Each row has a name. Each piece below is followed by the name of the row it came from. Each question is about the rows just above it.

Gesa: [128 126 126 129 129 129 128 127]
pelev: [127 163 148 151 133  67  88  76]
lag: [161  61 161 133 151 128 159 177]
futoz: [151 133  64 172 112 152  89  99]
q: [148 151 133  67  88  76] : pelev
q: [127 163 148 151 133  67  88  76] : pelev
Which row holds [151 133  67]? : pelev
Which row holds [126 129 129 129 128]? : Gesa

papo: [169 190 187 173 155 119]
fav: [169 187 190 163 180 172]
Gep: [169 187 190 173 155  77]
q: [169 187 190 173 155  77] : Gep
Which row holds [169 187 190 163 180 172]? : fav
[173 155 119] is in which row? : papo
q: [187 173 155] : papo
Where do [169 190 187] appear? : papo
q: [190 187 173] : papo
Where do [169 190 187 173] appear? : papo

ranog: [168 160 116 138 172 115 162 164 167]
pudes: [154 177 161 159 168 171 154 184 145]
vebog: [161 103 109 132 144 111 159 101 142]
meti: [137 179 160 152 155 165 135 185 129]
rila: [ 66 128 161 130  96 159  65 134  95]
Where do [132 144 111 159 101] appear? : vebog
The row with [128 161 130  96 159  65] is : rila

Kufi: [138 147 114 106 130  69 135 109 160 142 159 111 188 135 133 149 121 118
 130 157  90  99 113 122 130  69 139 179 162 122 114]
nubur: [ 98 116 112 119 151  97 151 118 105 185 103 145  66 136 130 108 123 136
 173  98 123 160 104  86 155 180 136  86 138 117 118]
sel: [ 99 108 116 120 154 103 159 122 102 172 100 142  81 150 130 113 129 132
 170  98 122 184 112 184 127 147 121 133 141 150 137]
bira: [ 99 108 116 120 154 103 159 122 102 172 100 142  81 150 130 113 129 132
 170  98 131 145 107  92 151 174 131  97 147 106 126]
Banor: [157 151 134 130 130 135  69 106 166  74 126 117 176 123 133 140 127 150
 128 142 175  62 182 124  98 107 116 125  78 120 144]
Vepov: [140 149 116 139 128 111 169 152 161 138 159 112 185 129 133 147 121 120
 127 157  94 102 118 124 128  72 138 174 153 126 114]
Which row holds [130 130 135  69 106]? : Banor
q: [111 188 135 133 149 121 118] : Kufi
q: [130  69 135] : Kufi

Ded: [127 125 127 126 124 129 131 133 121 124 127 127 118 126 126 125 127 127
 129 128 148]
sokur: [120 135 141 110 130 113 124 125 132 128 127 129 120 114 143 134 127 128
 137 128 117]
geva: [118 121 127 113 127 124 125 122 130 133 128 123 131 117 126 126 124 129
 132 129 125]
mave: [125 139 126 126 117 128 130 138 128 135 127 116 126 125 124 127 134 139
 135 129 134]
dapa: [135  83  98 132 128 122 149  75 124 156 125 113 148 110 137 127 134 143
 128 174  92]
Biku: [127 125 127 126 124 122 131 133 121 124 126 127 128 127 115 124 128 127
 135 129 132]
fuvim: [137 119 127 119 142 132 131 135 137 128 126 131 136 143 128 125 129 125
 129 128 129]
ren: [106 123 128 130 121 128 134 131 116 135 125 128 124 134 126 127 127 131
 132 123 122]
mosi: [134 133 123 123 133 146 131 127 127 127 126 123 136 123 127 125 126 129
 130 126 122]
Vozez: [122 135 129 117 138 129 153 142 141 120 116 141 124 127 122 133 140 136
 136 127 125]
faso: [127 125 127 126 124 129 131 133 121 124 127 127 128 127 115 124 128 127
 135 129 132]
q: [116 135 125 128 124 134 126 127 127] : ren
The row with [127 119] is : fuvim
Which row holds [143 134 127 128 137]? : sokur
[128 134 131 116 135 125 128 124 134 126 127 127] is in which row? : ren

pud: [158 131 149 142 143]
lum: [123  99 139 112 115]
lir: [132 115 139 126 126]
nok: [140 117 142 128 130]
setu: [ 61 133  82 101  98]
dof: [171 134 161 149 150]
bevi: [117 109 129 113 114]
Gada: [133  61  82 112 115]
lak: [145 119 141 130 131]
seleg: [ 75 166  72 122 120]
q: [ 61 133  82] : setu
q: [119 141] : lak
Where do [133  61  82 112 115] appear? : Gada
Where do [109 129 113 114] appear? : bevi
[141 130] is in which row? : lak

zuro: [172 113 116  94 115 185 175 114  96  94 109 119 127 146 173]
rirem: [131 147 170 132 106 108 102 145 191 133 106  89 104 117 122]
Mumuk: [105 113 120 126 148 160 145 106 108 103 142 192 141 103  93]
sebav: [131 147 170 132 106 108 102 145 191 169 106  89 104 117 122]
Dozip: [109 109 110 172 186 116  98 101 108 119 122 139 152 170 124]
Deluv: [145 169 140 102 105 105 141 195 141 104  91 103 119 121 136]
Murom: [131 147 170 132 106 108 102 145 191 167 167 117 105  98 116]
vofos: [105 119 170 183 118 101  94 109 116 125 144 153 172 126 103]
q: [105 113 120 126 148] : Mumuk
The row with [131 147 170 132 106 108 102 145 191 167 167 117 105  98 116] is : Murom
Which row holds [170 183]? : vofos

Pup: [128 125  99  99 123 104 142 144  74 164]
Kof: [173 153 108 180 141 113 154  90 189  70]
Gem: [134 173 151  93  90 154 113 141 158 128]
Which row holds [ 90 154 113 141]? : Gem
q: [173 151] : Gem

napi: [117  95 152  77]
Gom: [152  78 146 104]
Kotof: [153 149 165 158]
Rurit: [116 164 164 117]
Pef: [115 100 155  76]
The row with [152  78] is : Gom
The row with [164 117] is : Rurit
[149 165 158] is in which row? : Kotof
q: [152  77] : napi

zuz: [148 144 134 146 107 123 131 157 110 116 122 130 136 107 112 126 127 102
 116 128 135]
bomom: [122 129  99 139 117 142 181 150 122 155 151 153 130 118 134 120 172 115
 170 103 128]
gilu: [147 140 123 147 106 121 147 160 104 122 126 133 131 102 115 119 141 100
 128 114 131]
kenel: [167 133 154 130 125 150 153 142 181 122 151 155 118  96 114 105 122  96
 133 131 112]
rolil: [131 125 118 142  95 142 159 145 109 172 119 132 138 121 105 111 150 124
 152 109 119]
rufub: [140 147 123 147 147 123 144 105 149 170 122 125 110 113 127 108 137 125
 149 135 105]
q: [147 147] : rufub
The row with [144 105 149 170 122 125] is : rufub
[147 140 123 147] is in which row? : gilu
q: [106 121 147 160] : gilu
The row with [142 181 150 122 155 151 153] is : bomom
Which row holds [125 150 153 142 181 122 151]? : kenel
q: [117 142 181 150 122 155 151 153] : bomom

kagi: [ 93 127  77 187 167]
vuv: [179 160 170  78 164]
nuvig: [119  92 184 148 159]
panu: [ 92 126  79 188 170]
Kalif: [100 123  74 185 164]
Kekam: [ 93  73 137 197 169]
Feken: [179 147 187  92 181]
Roz: [ 92 181  98  84  63]
Tep: [158 175 163  74 149]
bavi: [103  77 163 172 159]
kom: [175 162 171  78 163]
Where do [ 77 187 167] appear? : kagi
q: [127  77] : kagi
Where do [175 163] appear? : Tep

Firam: [131 165 103 176 155]
Simif: [ 91 105  86 182 119]
toda: [153 121 155 178 114]
Fovam: [121 158 131 101  81]
q: [131 165 103] : Firam
q: [121 155] : toda
[121 158 131 101] is in which row? : Fovam
q: [103 176] : Firam

saduz: [126 135 182 150 199 148]
kenav: [149 122 195 109 151 181]
Luni: [122 122 159 113 195 128]
mal: [114  95 173 151 150 128]
Mene: [149 122 195 113 159 155]
q: [149 122 195 113 159 155] : Mene
q: [195 113] : Mene
The row with [122 195 113 159] is : Mene
The row with [149 122 195 109 151 181] is : kenav
Which row holds [113 195 128]? : Luni
Which row holds [126 135]? : saduz

kog: [190  71 158 163 185 168 146 179  71 125  99 161 177 182 186 115  67  76]
mup: [159 146  62 174 167 181 157  99 165  78 121 192 175 194 168 117 163 114]
Sadin: [ 76  70 126 148  88  88 125  81 176 126 159 175 190  90  67  80  96  78]
lizen: [101 131 116 108  64 178 109 146 135  92 189 179 104 134 174 125 121 150]
lukur: [124 131 108 116  84 178 175 109  63 149 108 115 164 148 163 120 152  89]
zib: [ 96 147 112 123 145 107  62  62 153 163 134 178 107  94 179 186  99  80]
Sada: [ 66 104 147 101 149 148 148  94 174 121 108 181 117 154 168  78  64 191]
muz: [ 88 125  81 176 126 159 175 189  90 166 172 136 109  77 123 105  85 108]
Vofo: [181  88 127 181  97 120 158  72  82 122  90  94  71 164 186 140 136 109]
q: [ 70 126 148  88  88 125] : Sadin
Which row holds [181  88]? : Vofo
q: [131 108 116] : lukur
q: [175 194 168 117 163 114] : mup
[176 126 159 175 190  90  67  80  96  78] is in which row? : Sadin
q: [ 88 125  81 176 126 159 175 190  90] : Sadin
[ 88 127 181  97 120 158  72  82] is in which row? : Vofo

geki: [ 64 139  72 169 168 169 172  80 139 194  82  66]
lafu: [ 63  62 184 193  84 152 107 107 184 145 180 114]
luvig: [173 180 158  79  94 139 110 179 181 191 125 115]
pamag: [124 187 176  83 134 192 139 182  93 137 106 175]
poro: [131 144 135 136  91 169 172  80 138  83  89  93]
Rok: [173 180 158  79  94 139 110 179 104 191 125 115]
Safig: [178 112 186  73 183 117  78 137 113 132 115 186]
zufal: [114 106  93 137 134 176 182 106 139 192  83 192]
Where do [ 93 137 134 176 182 106 139 192  83 192] appear? : zufal
[193  84 152] is in which row? : lafu
Where do [131 144 135 136  91 169 172  80 138  83  89  93] appear? : poro
q: [176  83 134 192 139 182  93 137 106] : pamag

pifen: [132 137 130 135]
diga: [126 158 117 176]
zofo: [110 101 132  93]
dap: [124 127 140 114]
guge: [123 116 117 176]
rika: [129 126 133 113]
Duko: [147 101 132  93]
bim: [112 109 139  90]
Lop: [106  93 134  80]
miri: [151 157 120 188]
nabo: [124 128 130 138]
fuf: [123 116 131 108]
The row with [128 130 138] is : nabo
Which row holds [129 126 133]? : rika
q: [112 109] : bim
q: [129 126] : rika

gis: [125 118 119 137 125 130  68 137 142 141 131 119 118 117 115 119 126 133
 137 133 136 134 131]
zet: [118 125 137 129 135 133 194 129 122 117 121 128 134 139 145 139 128 119
 117 133 116 120 120]
vez: [137 134 132 116 126 118  95 116 125 132 136 143 142 133 122 117 118 115
 117 133 125 133 137]
vif: [117 120 131 134 136 136 160 134 133 126 120 117 123 130 137 141 143 136
 123 133 118 117 115]
[125 118] is in which row? : gis
Where do [194 129 122 117] appear? : zet
Which row holds [139 145]? : zet

zoser: [131 102 110 125 130]
kitak: [120  90 104 150 140]
Savup: [120 108 104 104 129]
ponif: [113 112 137 136  93]
lav: [104 104 128 122 122]
tes: [120  90 104 104 129]
sefa: [113 112 137 122  93]
Where do [113 112 137 122  93] appear? : sefa
[120  90 104 104 129] is in which row? : tes
The row with [120 108] is : Savup
q: [120 108 104 104] : Savup
Which row holds [102 110 125]? : zoser

Kebim: [136 163 141 103 167]
sego: [136  72 163 177 101]
vuk: [161 179 149 171 122]
sema: [136 163  72 177 101]
[163  72] is in which row? : sema
q: [136  72 163] : sego

